Each row below is a small network's average activation on inputs in which a field has the value named, seen along a few directions.
Values that are neighbours, or in one group, have similar rows; names and order tell nothing.
(in the rows, 500 means zero)
Strong random noise was added to every row along 3 fixed directions; ignore it. To show where, here is one row again and again, with new noise each time:
| 563 | 523 | 322 | 630 | 415 | 541 | 558 | 550 | 416 | 290 | 523 | 473 | 374 | 456 | 364 |
| 578 | 540 | 582 | 517 | 522 | 492 | 643 | 420 | 541 | 485 | 497 | 483 | 486 | 537 | 660 |
| 694 | 531 | 609 | 475 | 617 | 411 | 584 | 258 | 508 | 580 | 413 | 433 | 502 | 555 | 792 |
| 416 | 565 | 765 | 472 | 473 | 571 | 817 | 561 | 698 | 509 | 607 | 551 | 568 | 576 | 714 |
| 693 | 461 | 467 | 385 | 605 | 432 | 674 | 445 | 416 | 449 | 500 | 191 | 558 | 465 | 581 |


Values of S:
s9: | 262 | 428 | 382 | 340 | 459 | 559 | 513 | 651 | 442 | 519 | 539 | 375 | 638 | 287 | 286 |
s5: | 579 | 521 | 469 | 551 | 485 | 427 | 623 | 493 | 336 | 391 | 466 | 302 | 491 | 403 | 388 |
s13: | 515 | 576 | 470 | 558 | 480 | 454 | 180 | 415 | 685 | 551 | 485 | 779 | 369 | 698 | 508 |
s3: | 564 | 516 | 533 | 509 | 490 | 423 | 297 | 571 | 586 | 536 | 471 | 653 | 318 | 734 | 451 |
s6: | 242 | 477 | 717 | 361 | 566 | 593 | 422 | 583 | 748 | 623 | 512 | 633 | 658 | 572 | 556 |
s14: | 557 | 293 |  57 | 345 | 593 | 472 | 255 | 774 | 329 | 239 | 604 | 118 | 541 | 398 |  66 |
s4: | 680 | 523 | 370 | 360 | 521 | 451 | 549 | 685 | 531 | 469 | 604 | 322 | 447 | 676 | 315 |
s2: | 341 | 410 | 609 | 364 | 593 | 540 | 678 | 523 | 413 | 667 | 528 | 413 | 748 | 274 | 589 |
s10: | 403 | 468 | 472 | 548 | 540 | 547 | 555 | 488 | 371 | 559 | 501 | 443 | 595 | 348 | 580 |
s11: | 211 | 515 | 542 | 555 | 364 | 527 | 424 | 454 | 481 | 580 | 458 | 716 | 478 | 309 | 434 |
s7: | 298 | 387 | 567 | 216 | 557 | 549 | 512 | 665 | 543 | 569 | 627 | 278 | 779 | 370 | 399 |
s12: | 689 | 449 | 465 | 359 | 519 | 433 | 645 | 650 | 480 | 456 | 590 | 266 | 561 | 625 | 417 |
s15: | 468 | 443 | 662 | 412 | 547 | 472 | 773 | 416 | 459 | 628 | 532 | 242 | 699 | 352 | 660 |
s1: | 577 | 543 | 579 | 589 | 393 | 595 | 617 | 686 | 557 | 378 | 561 | 562 | 456 | 629 | 480 |
s8: | 840 | 421 | 305 | 457 | 630 | 404 | 482 | 327 | 227 | 409 | 368 | 175 | 476 | 431 | 493 |
The values of S form a ring.
Going along S from s7 by way of its neighbour s6, in what order are s5, s13, s11, s12, s8 met?
Answer: s13, s12, s8, s5, s11
Name the neighbours of s10, in listed order.
Answer: s2, s15

Values of M:
m6: | 523 | 492 | 517 | 454 | 468 | 519 | 762 | 727 | 523 | 333 | 620 | 285 | 543 | 532 | 385 |
m1: | 588 | 414 | 353 | 400 | 481 | 461 | 715 | 641 | 304 | 361 | 553 | 120 | 542 | 360 | 321 |
m10: | 327 | 387 | 580 | 248 | 565 | 561 | 719 | 741 | 526 | 514 | 673 | 167 | 823 | 374 | 451 |
m13: | 464 | 512 | 513 | 388 | 562 | 515 | 636 | 450 | 447 | 574 | 503 | 386 | 591 | 386 | 563 |
m9: | 806 | 541 | 432 | 602 | 575 | 406 | 344 | 264 | 426 | 475 | 344 | 508 | 353 | 638 | 641 |
m4: | 625 | 580 | 450 | 728 | 464 | 436 | 206 | 322 | 563 | 515 | 360 | 893 | 223 | 704 | 593 |
m8: | 671 | 470 | 272 | 450 | 556 | 362 | 224 | 369 | 348 | 510 | 377 | 338 | 409 | 494 | 366 |
m5: | 590 | 617 | 698 | 552 | 554 | 439 | 401 | 257 | 695 | 596 | 370 | 817 | 320 | 735 | 793 |
m14: | 412 | 506 | 365 | 709 | 407 | 540 | 318 | 383 | 418 | 480 | 438 | 698 | 430 | 365 | 438 |
m11: | 553 | 481 | 458 | 481 | 582 | 437 | 292 | 336 | 473 | 652 | 422 | 521 | 520 | 544 | 560 |
m2: | 405 | 546 | 571 | 581 | 536 | 497 | 259 | 357 | 571 | 647 | 434 | 785 | 476 | 486 | 605 |
m7: | 568 | 479 | 782 | 312 | 637 | 467 | 739 | 366 | 530 | 718 | 450 | 349 | 717 | 477 | 823 |
m12: | 554 | 480 | 464 | 468 | 503 | 460 | 421 | 560 | 511 | 495 | 523 | 513 | 465 | 585 | 426 |
m15: | 431 | 424 | 481 | 474 | 550 | 506 | 409 | 420 | 412 | 529 | 472 | 454 | 580 | 343 | 505 |
m3: | 506 | 589 | 652 | 641 | 433 | 535 | 620 | 457 | 608 | 531 | 500 | 691 | 432 | 597 | 641 |
The values of M form a ring.
Going along M from m4 by way of its neighbour m5, in what order are m1, m10, m8, m12, m15 met?
Answer: m1, m15, m10, m8, m12
Name the neighbours of m6, in listed order.
Answer: m9, m3
Name the neighbours of m13, in listed order.
Answer: m14, m7
